These are the activations of a small neural network, seen along a few directions. Each row is one input.
In each table, some parts of the input vary, and every possible input appears once, in random order.
A made-up example of a description, with smaller parts first: line(6) and (point or (values(2) and ring(5)) or line(11)).
Shared parts are said once, and a part with two or three values counts as separate values.

Other details of the inputs shift rows strongly along two fixed directions, in all tables alike. That doesn't count.

A family of inputs:
r1: [ 1  0  4  4  1  7 -4  0  3 -8  0]
r2: [ 3  3 -1  0 -1  2  2 -6  0 -8  1]
r3: [-4  1  5 -3 -2  9  6 -4  2  6  1]
r4: [-7  4  0 -8 -2  4  6 -1 -4 -4 -1]
r5: [ 0  1 -3  0 -1  3  0 -7 -2 -6  3]
r6: [-1 -4  4  5  2  4  0 -6  0 -4 -1]
r7: [ 2  1 -2  0  0  3  2 -6 -2 -7  1]
r8: [ 3  1  3  0  1  2  1 -7  4 -7 -4]
r9: [ 1 -2  6  4  2  4  0 -5  1 -4 -1]
r10: [-2  6 -1 -7 -3  7  8 -4  0  3  3]
r11: [ 0 -3  0  0  1  2  0 -9 -1 -4 -1]
r12: [ -2  27 -30  22  33 -42 -20  26  -1  42  -6]
r13: [ 2 -1  4  4  2  7 -3  0  0 -7  1]
r14: [ 3  4 -1  0 -1  2  1 -5  3 -9  0]
r15: [-7  1  3 -9  0  4  6 -4 -3 -2 -5]
r16: [-2 -3  1  4  1  7 -5 -2 -1 -5  3]
r17: [-2  3  2 -7 -2  7  7 -7  1  5 -1]
r18: [ 2 -2  1  0  2  3  2 -8 -1 -5 -2]
r19: [-3  4  1 -4 -2  9  7 -1  0  3  7]
r20: [ 3  0  3  0  2  2  1 -8  0 -5 -3]
r21: [ 0 -3  2  4  2  7 -3 -1 -2 -6  1]
r22: [  0  27 -23  23  33 -43 -21  25   5  43 -16]
r23: [-3  2  3 -3 -1 12  3  1  0  3  3]
r24: [-9  0  4 -5  1  8  1  4 -4 -3 -1]
r25: [ 32 -61  10 -30 -72 -51  -4  48   4  22   1]
r26: [-9  2  1 -6  0  5  5  2 -4 -4  3]
r27: [ 1 -1 -1  3  2  4  2 -3 -2 -7  5]
r28: [-3 -4  3  4  1  4 -2 -7  0 -3  1]
r29: [ 2  1  1  3  1  4  1 -3  0 -8  5]
r30: [ 1  2  1  3  1  3  1 -2  3 -9  4]
Description of these inputs: ring(5) and (values(2) or line(4)).
- Changing only the ring(5) part turns r2 into r20. The same change can be made to r14. Which row results? => r8
- Change only the line(4) part in r21. List by row number the other rows that result. => r1, r13, r16
- Start at r12 and move only the line(4) part, one step at a time. The first step leads to r27. Which rows follow, in order? => r29, r30
- Change only the values(2) part in r23. List by row number the other rows that result. => r24

A family of inputs:
r31: [ -3  48 -41  24  44 -68 -21  26   6  52 -33]
r32: [  3   3  -6 -10   5   4   6 -10 -10 -16   0]
r33: [ 10  15  -1  -4  -8  13   7 -14  10  -4  -3]
r34: [ -3   2  -1  -3   0   3  -1 -13 -14 -13   7]
r35: [  0  -6  -2   5  -1  19  -6 -13   4   3   7]
r36: [ 7 -2  4 12  1 22 -1 -2 -1 -4  3]
r37: [-21   6   3 -15  -4  18  16   7  -5   4  10]
r38: [-18   1  18 -11   0  17  11  -3  -1  11  -8]
r39: [ 3  4 -7 -7  4  7 16 -9 -1 -8 13]
r40: [ 11   3  -2  -7   3  16   8 -13   2   0   2]
r41: [ -7  -6   5   0   3   0   1 -19  -5 -10  -2]
r42: [  7  -1   8  -4   6   6  11 -19   3  -1  -5]
r43: [  0  -2  13   4   1   5   3 -21  -1   2   2]
r44: [-13   5   8 -15  -3  27   8   2  -2  12  -1]
r45: [ 58 -64  14 -33 -94 -70  -1  46  19  24  -5]
r46: [ -5  -5  11   4   9   6  -8   1   7 -22  -6]
r47: [-9 -4 -7  5 -1 12  2 -8  1 -6 18]
r48: [ -5  32 -36  40  52 -61 -30  38  -5  54 -27]
r49: [-11 -14   0   5   4   5  -5 -15   0 -11  -5]
r50: [ -1  -2   0   9   2  10  -3   1 -13 -20   1]
r51: [  1  16  -6  -4  -7   5  15  -9   6 -13   9]
r52: [ -4   3  -2   0  -1   6   9 -11  -5  -5  21]
r53: [-21   5   4 -18  -2  15   7   5 -13  -4  -3]
r54: [-25  40 -34  14  50 -59 -21  44  -5  72 -32]
r55: [  1  15  -5  -7  -7   2   5 -11  -3 -21  -5]
r56: [ 48 -85  12 -24 -87 -64 -14  47  12  32   5]
r57: [ -2  -1   0  12   1  14   7   3  -4 -12  15]
r58: [ 2 -6 15 16  4 12  1 -7  0 -5 -4]
r59: [  1  -1  19   8   7  12  -6  -1  11 -11  -2]
r60: [ -2   3   5   0   5  10 -10   7  -1 -26   3]
r61: [ 6  3  9  4  4 21 -8  4 11 -9  5]
r62: [ -3   4   4   4   4  13   0   9   7 -18  17]
r63: [  4   2   3   0  -1  15   0 -16  -1   3   9]
r64: [  0  -5   0  -8   8   1   9 -16  -1 -13  -9]
r65: [ -8  -6  -6   2   0   8  -7 -10  -8 -14   5]
- Changing only one part turns r33 into r45. The same change can be made to r40. Which row results? => r42
- What do these inputs look like to the network? => ring(5) and (point or line(6))
- Change only the ring(5) part in r62. List by row number the other rows that result. => r46, r59, r60, r61
- Change only the line(6) part in r49. List by row number the other rows that result. => r31, r41, r46, r48, r64

A family of inputs:
r66: [  0 -35  32 -44 -47  37  22 -14  -1 -37  -2]
r67: [  8   3 -12  -4   1 -26  -9  22   0   1  -1]
r68: [ 11  -1  -2   6  -1 -30  -4   7  -2  13 -13]
r69: [ 19   1  -7   3   0 -19 -10  16  12  13  -6]
r70: [-24  36  -6  32  59  42  -6 -25  -3  -5   2]
r71: [ 10  -2  -4  12  -5 -14 -14  21  11  17  -1]
r72: [ 19  -1  -3   9  -2 -24  -4   6   5  19 -11]
r73: [ -2 -42  34 -31 -46  45  27  -8  -2 -25  27]
r74: [ -1   6  -7 -14  -8 -20   5  16  -7  24 -17]
r75: [-34  52 -13   8  48  33  18 -39  -4  10   6]
r76: [  4 -45  40 -16 -47  32  10 -18   4 -46   7]
r77: [  1  -8 -12   5   2 -19 -13  28  -9   8   8]
r78: [-18  44   0  24  59  32  -2 -35   6  -9 -14]
r79: [-39  47 -13   4  48  32   9 -39 -13   4 -13]
r80: [ 10 -28  11  -7 -25  20  -1   5  -5 -23  20]
r81: [ 13 -33  21 -24 -48  27  23 -17  -6 -55  17]
r82: [-28   4  30  -6  16  79  27 -65   0 -80   5]
r83: [  7  -2 -10   4  -1 -32   0  11  -1   7  -9]
r84: [-12   1  -2 -10  -8 -14  -6  26  -2  26 -13]
r85: [-10  -8  -4 -10  -2 -11  -7  25 -11  29  -9]
r86: [  2 -14   2  10   5 -21 -15  17  -5  17  -5]
r87: [ 16   6 -11  -2  -1 -21 -11  21   5   6   1]
r88: [  3 -38  26 -20 -49  34  12  -7  -1 -54  21]
r89: [  2   8  -3 -15  -3 -18   6  21   7  27   1]
r90: [ 16  -6  -9   7  -3 -25  -9  -3   6  23  -5]
r91: [-28  47 -22  19  52  24   3 -37 -11 -16   4]
r92: [ 10 -35  28 -18 -50  39  10  -8   4 -49  23]
r93: [ 21   3 -10   8  -4 -21  -3  11   6  16  -4]
r94: [ 10  -3   1   1   3 -29 -11  12   5  10 -14]
r95: [ -2 -15  -6   8   5 -23 -12  20  -4  11   0]
r96: [-20  50 -20  21  51  30   0 -39  -6 -11   6]
r97: [ -3  -7  -5   8  -2 -26 -11  21   4   8  -5]
r98: [-17  45 -16  26  52  32   1 -45   1  -4  -1]
r99: [ 18   8 -14   3  -5 -23  -4  17  -2   9   2]
r100: [  8  -6   3  13  -3 -17 -15  17  10  19  -7]
r101: [ 18 -29   4  -9 -29 -27  -3  -2   1   4  -2]
r102: [  4  10  -7 -10  -7 -19  14  16   1  30   2]
r103: [  4  -7 -15   2  -1 -33  -5   2   0  11  -3]
r104: [ 10 -14   1  13   4 -15 -15  17   1  23  -2]
r105: [ -6   6  -1  -6  -8 -12   3  26   6  31   6]
- Changing only one part turns r92 into r80. The same change can be made to r97. Which row results? => r95
- What do these inputs look like to the network? => line(5) and (values(2) or ring(6))
- Change only the ring(6) part in r78. List by row number the other rows that result. => r67, r69, r82, r87, r94
- Which other rows agree with r91 in the line(5) part? List them by row number. => r75, r79, r90, r96, r98, r101, r103
- Start at r83 and move only the ring(6) part, one step at a time. The first step leads to r68. Which rows follow, in order? => r72, r93, r99, r81
